These are the activations of a small neural network, seen along a few directions. Each row is one input.
In each table, some parts of the input vary, and every possible input appears once, in random order.
A made-up example of a description, with smaller parts first: line(6) and (point or ring(9) or (values(2) and ring(8))).
Shared parts are said once, and a part with two or three values counts as separate values.

Other details of the inputs vary at random and push rows far along two fixed directions, the same in every table; ignore that.

A family of inputs:
r1: [-59.2  59.2  -3.0 -13.0  29.2   9.8  -3.2  63.6   2.1 -36.4 -13.3  18.8
  21.0 -13.9  29.6  62.0 -28.9]
r2: [ 46.5  39.9 -29.2  13.1 -28.7  42.6 -17.2  66.4  -8.9  15.9  10.2 -26.5
  -3.9  -1.6   1.3  25.9  -7.2]
r3: [ 44.0  35.5 -30.2  14.5 -24.5  38.6 -17.6  61.9  -5.3   9.8  15.5 -25.6
  -4.8  -1.1  -4.6  22.6  -3.7]
r4: [-86.1 -39.5  28.3 -32.0  57.3 -72.2  10.3 -76.1  30.2 -36.4 -22.7  45.7
   8.0  -9.3  -1.2 -19.7  11.0]
r5: [-81.9 -36.1  38.7 -49.6  44.4 -51.4  23.4 -75.1  35.1 -25.1 -32.7  56.1
  19.2  -5.5   2.6 -20.0  18.9]
r6: [ 87.3 -58.6  21.1  58.9 -49.0   6.1   2.9 -68.3 -43.2  44.6   6.2  -3.5
 -28.1  65.3  -3.8 -76.9  52.6]
r7: [-50.5  51.4  -4.3 -15.1  30.5  19.0 -11.4  62.7   8.5 -31.2 -22.4  23.9
  25.1 -11.2  33.6  50.1 -12.1]
r8: [ 40.0  28.5 -32.7  15.7 -34.2  49.7 -17.5  51.1  -5.3   2.9  22.1 -29.8
  13.6   0.7  -7.6  22.6  -4.5]
r9: [-55.6  41.6 -21.1  -8.5  33.0  24.3 -18.5  60.3  11.8 -60.5  -5.9  13.6
  45.0 -13.4   9.4  58.9 -11.2]
r10: [-87.3 -49.5  52.0 -48.1  51.7 -58.7  24.8 -75.0  19.4  -8.4 -39.1  51.3
   1.9 -15.7   9.9 -29.1  -2.4]
r11: [ 88.1 -86.8  28.4  68.4 -39.2   0.5   4.1 -64.0 -35.8  44.1   3.3 -25.1
 -38.9  48.3  -0.5 -81.4  23.2]
r12: [ 74.7 -40.9  -2.2  11.3 -48.3 -12.8  18.1 -70.3  -0.4  60.2  26.4 -26.8
 -34.6  12.0 -24.9 -64.6  22.0]
r13: [ 46.7  31.7 -25.3  14.7 -24.0  47.7 -11.9  62.7 -26.2  14.5  19.7 -35.6
  -2.9  -7.8   3.6  21.4 -28.5]
r14: [-61.1  39.7 -17.3 -15.0  34.1  28.2 -17.3  60.1  11.4 -51.7  -5.0  16.0
  41.3  -8.2  16.7  54.2 -11.3]
r15: [-81.4 -41.1  37.1 -40.1  51.2 -69.5  16.0 -66.3  37.5 -20.3 -40.4  53.1
   4.2 -15.9  -9.4 -17.2  22.8]
r16: [ 42.0  42.5 -23.4  17.3 -30.4  28.3  -6.1  54.2 -13.7   9.5  23.2 -32.2
  -8.7  -1.0  -5.1  28.8 -17.2]
r17: [-55.5  40.8  -7.8 -13.9  44.2  24.1 -11.9  70.0  -7.4 -42.4  -7.4  11.4
  25.9 -19.6  28.1  52.6 -34.1]
r18: [ 42.1  43.7 -25.9  22.4 -30.6  25.0  -7.2  53.3 -12.5   1.8  22.3 -35.5
  -5.3  -4.2 -10.9  32.8 -13.9]
r19: [ 79.5 -49.5  -3.5  14.8 -47.4 -22.7  12.2 -72.5   0.0  60.9  27.5 -34.3
 -38.6  10.1 -30.9 -64.1  19.6]
r20: [ 42.1  33.8 -39.0  21.0 -21.4  40.3 -22.0  50.5 -13.4  -1.6  34.0 -31.6
  -1.2   6.2   0.5  19.2 -14.8]
r21: [-86.9 -27.9  53.2 -47.9  44.8 -73.2  35.7 -77.1  28.4  -6.8 -40.0  56.5
   1.2 -10.5   8.9 -16.7   6.5]
r22: [ 72.5 -58.5   6.0  11.0 -42.6 -23.7  14.1 -72.2 -12.4  56.5  18.5 -40.2
 -39.4  -3.8 -45.3 -61.3  13.0]
Description of these inputs: values(2) or (line(4) and values(5)).
Question: Which other rows does r4 become when the values(5) part takes its other values? List them by row number.
Answer: r9, r15, r18, r22
Question: Which other rows does r3 become when the values(5) part takes its other values? List them by row number.
Answer: r14, r16, r17, r20

A family of inputs:
r23: [ 30.1  -6.5 -14.8  13.5 -14.4   5.8  -7.8   7.8  -2.1   7.5  16.3 -25.2
  -8.5  -6.2 -19.6  -2.0  -3.5]
r24: [ 20.5  24.2 -26.3   3.6 -12.1  21.5  -7.5  37.6  -8.7  -0.8  24.4 -29.4
   0.1 -14.5  -7.2  19.5 -24.7]
r25: [ 24.2  20.4  -9.5  16.0 -16.4  27.0  -3.5  19.8 -17.3   4.3   9.5  -9.0
   2.3  16.8  14.0   5.9  -1.7]
r26: [-34.9 -18.5   6.9  -7.3  24.9  -9.9  -3.4 -25.6  12.2 -25.3 -11.0  23.8
  19.2   8.0   5.1  -7.8  17.3]
r27: [ 44.0 -54.6  24.5  23.5 -20.6 -18.4   9.9 -55.2 -12.8  39.0  -4.7  -7.5
 -31.9  17.4 -11.2 -53.1  18.0]
r28: [ 11.8  61.9 -43.3   5.9 -12.0  43.0 -18.0  71.4  -4.2 -23.0  25.7 -22.0
  20.7  -6.0   3.2  48.8 -15.7]
r29: [-36.5   4.8  10.8 -36.1  13.5 -11.6   6.4  -4.9  22.5   0.1 -19.8  25.1
  13.8 -13.5   1.7   7.0   7.8]
r30: [ 28.6   8.5  -1.0   6.4 -26.8 -13.1   9.7 -14.1   0.5  23.2   7.9  -9.6
 -17.9   5.3 -10.1  -6.9   9.1]
r31: [ 34.2 -13.5  10.4   6.3 -23.6 -22.9  15.5 -27.4  -6.2  35.8   8.3 -15.9
 -34.4  -2.0 -14.3 -22.6  -4.5]
r32: [-41.3   7.3  15.5  -5.7  31.6   2.3   3.4  13.9 -11.4 -21.8 -13.7  19.6
   7.3   0.7  29.6  12.3 -21.5]
r33: [-35.7 -28.4  11.8  -5.5  31.5  -9.0  -3.2 -18.5   3.5 -20.9 -11.4  16.5
  11.0  -1.1   7.4 -10.4  -1.0]
r34: [-37.7   0.1  -0.8 -10.9  20.8 -18.4  -3.2 -10.1  21.0 -28.2  -8.1  17.3
  17.0  -5.1  -7.2  11.8  13.4]
r35: [-35.1  -4.6  18.3   5.0  23.8  -8.4  -1.5  -7.8   1.6 -22.2 -25.3  31.2
  10.7  16.8  18.9   2.8  16.3]
r36: [ 27.9  -1.0  -2.6 -14.5 -20.3  12.1   3.2  13.2   1.3  32.6   1.9 -14.8
  -9.3 -16.5 -10.3  -5.3  -9.4]
Question: Describe the family of inputs behind these rows.
Answer: values(2) and (point or ring(6))
Question: Changing only the values(2) part turns r27 into r35. The same change can be made to r24. Which row results?
Answer: r28
Question: Which other rows does r36 become when the values(2) part takes its other values? List them by row number.
Answer: r29

A family of inputs:
r37: [ 47.3 -32.2  -4.2  13.9 -26.9  -2.9   1.6 -35.4  -5.9  26.4  17.4 -25.0
 -15.0   5.4 -24.4 -33.1   9.9]
r38: [ 41.0 -10.5   7.4  12.9 -29.1  -3.3  10.3 -21.6 -11.8  33.4   6.4 -12.3
 -22.4  11.1  -4.2 -23.7   5.7]
r39: [-78.7 -29.5  27.5 -31.2  47.6 -40.7   7.7 -46.4  30.1 -30.4 -31.0  48.7
  21.2  -3.4   7.3  -8.3  19.1]
r40: [-79.6 -20.9  25.1 -27.6  47.0 -46.4   9.0 -49.4  28.0 -35.9 -27.3  49.2
  19.7   0.5   7.3  -4.7  20.8]
r41: [ 3.6  9.9 -6.1  3.0 -0.8 19.5 -8.2 21.8 -5.1 -4.0 -1.8 -0.1  8.7  3.0
  6.3  8.2  0.8]
r42: [ 41.1 -25.6   0.2  13.8 -22.1  -8.8   4.3 -26.0  -7.3  28.2  14.4 -22.5
 -23.5   1.5 -18.8 -27.7   2.1]
r43: [ -3.0  34.7  -9.5  11.8   0.5  17.5  -7.9  44.1  -8.8 -15.7   0.5  -1.4
   5.7   3.6  13.3  29.5  -9.6]
r44: [ 27.4 -12.1   5.2   7.9 -15.7   0.4   3.0  -7.7  -6.9  22.3   0.5  -8.8
 -15.0   3.2  -5.6 -15.4   2.6]
r45: [ 39.5 -31.7  -8.7  11.4 -22.0  -5.8  -1.0 -37.8   2.7  17.9  17.8 -20.0
  -9.0   5.3 -25.4 -31.6  17.3]
r46: [ -2.2  22.2   0.2   2.2   3.1  24.7  -3.9  42.0 -13.0  -3.0  -6.6   1.2
   2.9  -0.7  21.6  18.7 -18.8]
r47: [-73.3 -37.5  41.4 -28.0  49.5 -50.7  19.9 -52.4  11.7 -17.2 -28.8  40.3
  -0.9 -10.5  12.4 -17.8  -7.4]
r48: [ -6.0  12.6 -13.3   6.2   8.3  17.4 -10.8  27.6  -5.6 -19.6   6.1  -5.4
  11.8  -2.1   4.7  16.6  -9.4]
r49: [-12.5  32.5 -12.8   6.5   5.6  20.2 -10.2  38.2  -3.2 -23.9   0.3   4.3
  17.5   6.0  14.3  28.9  -1.8]
r50: [  3.4   3.2   1.0   5.0   3.0   8.0   0.0  14.2 -13.4   2.3   4.2  -6.7
  -7.2  -2.0   9.3   2.2 -18.9]
r51: [ 40.3 -32.2  -9.2  11.5 -23.0  -5.1  -0.9 -38.3   2.9  17.1  18.1 -21.2
  -7.9   5.8 -26.9 -31.2  16.8]
r52: [ 27.4  -4.4   8.4   9.7 -18.7  -2.3   9.2 -12.2 -11.9  24.6   2.8  -6.4
 -18.1   9.7   2.4 -15.8   0.7]
r53: [ -4.4  27.7 -15.5  10.7   7.1  23.0 -12.4  50.7  -9.6 -20.2   7.2 -10.4
   6.8  -5.1   9.9  30.9 -21.9]
r54: [ -2.7  27.7  -7.2   6.3   3.2  24.4  -9.1  49.1  -8.8 -11.1  -3.4  -1.9
   6.1  -1.4  14.6  26.5 -14.2]
r55: [ 43.1 -23.7  -6.0  13.6 -30.3  -8.9   1.5 -41.6   4.1  23.1  13.7 -14.3
 -10.1  13.9 -23.7 -30.6  28.0]
r56: [-10.8  63.0 -31.2 -22.9  -1.4  24.9  -6.7  68.9  11.2 -11.2  12.2 -15.5
  14.1 -31.2  -3.7  56.6 -27.6]
r57: [-79.5 -23.6  33.3 -28.3  47.1 -49.1  13.3 -51.4  22.0 -28.8 -31.3  50.6
  13.9  -0.1  10.3  -8.1  16.2]
r58: [ -6.1  30.9 -14.3   5.1   4.9  34.5 -14.4  53.0  -6.2 -19.3  -0.7  -0.4
  19.3   1.3  15.7  30.5  -8.4]
r59: [ -9.9  24.2  -2.3   5.9   5.6   6.0  -4.0  27.0  -5.4 -13.1  -3.8   5.3
   2.7   3.7  12.1  20.7  -6.0]
r60: [ 48.7 -20.8  -4.4 -22.6 -41.1 -27.9  20.0 -52.9  20.1  58.6  18.5 -28.8
 -29.7 -23.2 -46.0 -32.6   9.0]
r61: [  2.1   5.8   7.6  -0.5   0.4  11.7   1.4  17.3 -11.5   9.3  -7.4   2.1
  -5.3   1.0  15.4   2.1 -12.8]
r62: [  3.8  10.1 -12.6   3.9  -1.7  19.5 -11.6  19.4   1.8  -9.9   2.1  -0.5
  13.7   4.8   1.9   9.1   8.0]
Question: Describe the family of inputs behind these rows.
Answer: values(2) and (point or (values(3) and line(4)))
Question: Changing only the values(2) part turns r57 into r49. The same change can be made to r44. Which row results?
Answer: r54
Question: Which other rows does r61 become when the values(3) part takes its other values? List them by row number.
Answer: r50, r52
Question: Which other rows does r54 become when the line(4) part takes its other values? List them by row number.
Answer: r39, r46, r58

A family of inputs:
r63: [ 16.4 -22.8   4.8 -13.2 -13.2 -11.2   7.5 -26.1   6.4  29.8  -1.3  -9.1
 -12.1 -11.6 -20.3 -20.7   5.1]
r64: [-36.3  -4.1  10.1  -8.2  24.0  -8.1  -3.5 -10.0   5.9 -20.3 -12.9  23.2
  17.4   4.0  12.7   2.8   6.3]
r65: [-37.5  -9.9   9.2  -3.0  25.5 -14.3  -0.9  -9.6   7.3 -24.3  -8.5  16.9
  10.8   3.2   4.7   3.7   4.4]
r66: [ 33.2  -4.2  -9.8  18.0 -18.3  11.6  -3.1   4.5 -10.7   8.3  10.9 -18.9
  -6.8   8.6  -7.6  -6.0   1.1]
r67: [-31.4  -1.1  12.3 -17.1  15.7 -19.5  -1.4 -14.4  22.8  -9.8 -13.2  26.8
  10.1 -15.7  -1.5  10.2   4.6]
r68: [ 16.4  -8.4   0.2  -4.2 -16.1 -22.9  10.9 -34.9   8.8  19.9   6.5  -4.7
 -17.0   4.4 -16.1 -19.4  15.4]
r69: [-36.2  -4.3  10.2  -5.3  26.3 -13.7   1.8  -1.6   2.2 -22.1 -15.1  19.1
   5.8  -2.4  10.4   4.9  -2.6]
r70: [ -8.2  58.5 -23.6  11.4   7.7  54.4 -22.4  86.6 -17.0 -35.3   3.6  -1.0
  27.4   4.6  27.1  53.7 -20.0]
r71: [ 15.2 -12.7   6.5  -5.0 -13.9 -20.2  17.1 -31.9   1.2  23.1   9.9 -12.9
 -14.4  -6.9 -15.7 -16.6  -0.3]
r72: [ 29.8   5.3  -8.9  18.8 -17.3  15.0  -2.8  21.0 -14.4  10.0   6.9 -20.7
 -13.0   6.1   0.7  -1.6  -7.4]
r73: [ 36.2   0.6 -19.9   3.2 -21.4  16.9  -6.3   4.7   0.2  14.6  22.3 -24.3
  -6.9  -7.2 -15.0  -6.1  -5.8]
r74: [ 37.6   8.6  -9.7  15.2 -21.7  23.9  -4.7  17.5 -16.2  14.8   8.4 -16.5
  -4.8  10.0   1.9  -3.9   1.6]
r75: [-35.2  -5.5  18.5 -10.5  22.6 -11.9   7.8  -5.9   3.7  -8.7 -17.4  22.1
   3.5   2.8  18.9  -0.9  -2.4]
Question: Describe the family of inputs behind these rows.
Answer: values(5) or (values(2) and line(4))
Question: Which other rows does r64 become when the values(2) part takes its other values? List them by row number.
Answer: r65
Question: Which other rows belong to the same alternative as r63? List them by row number.
Answer: r67, r68, r71, r73
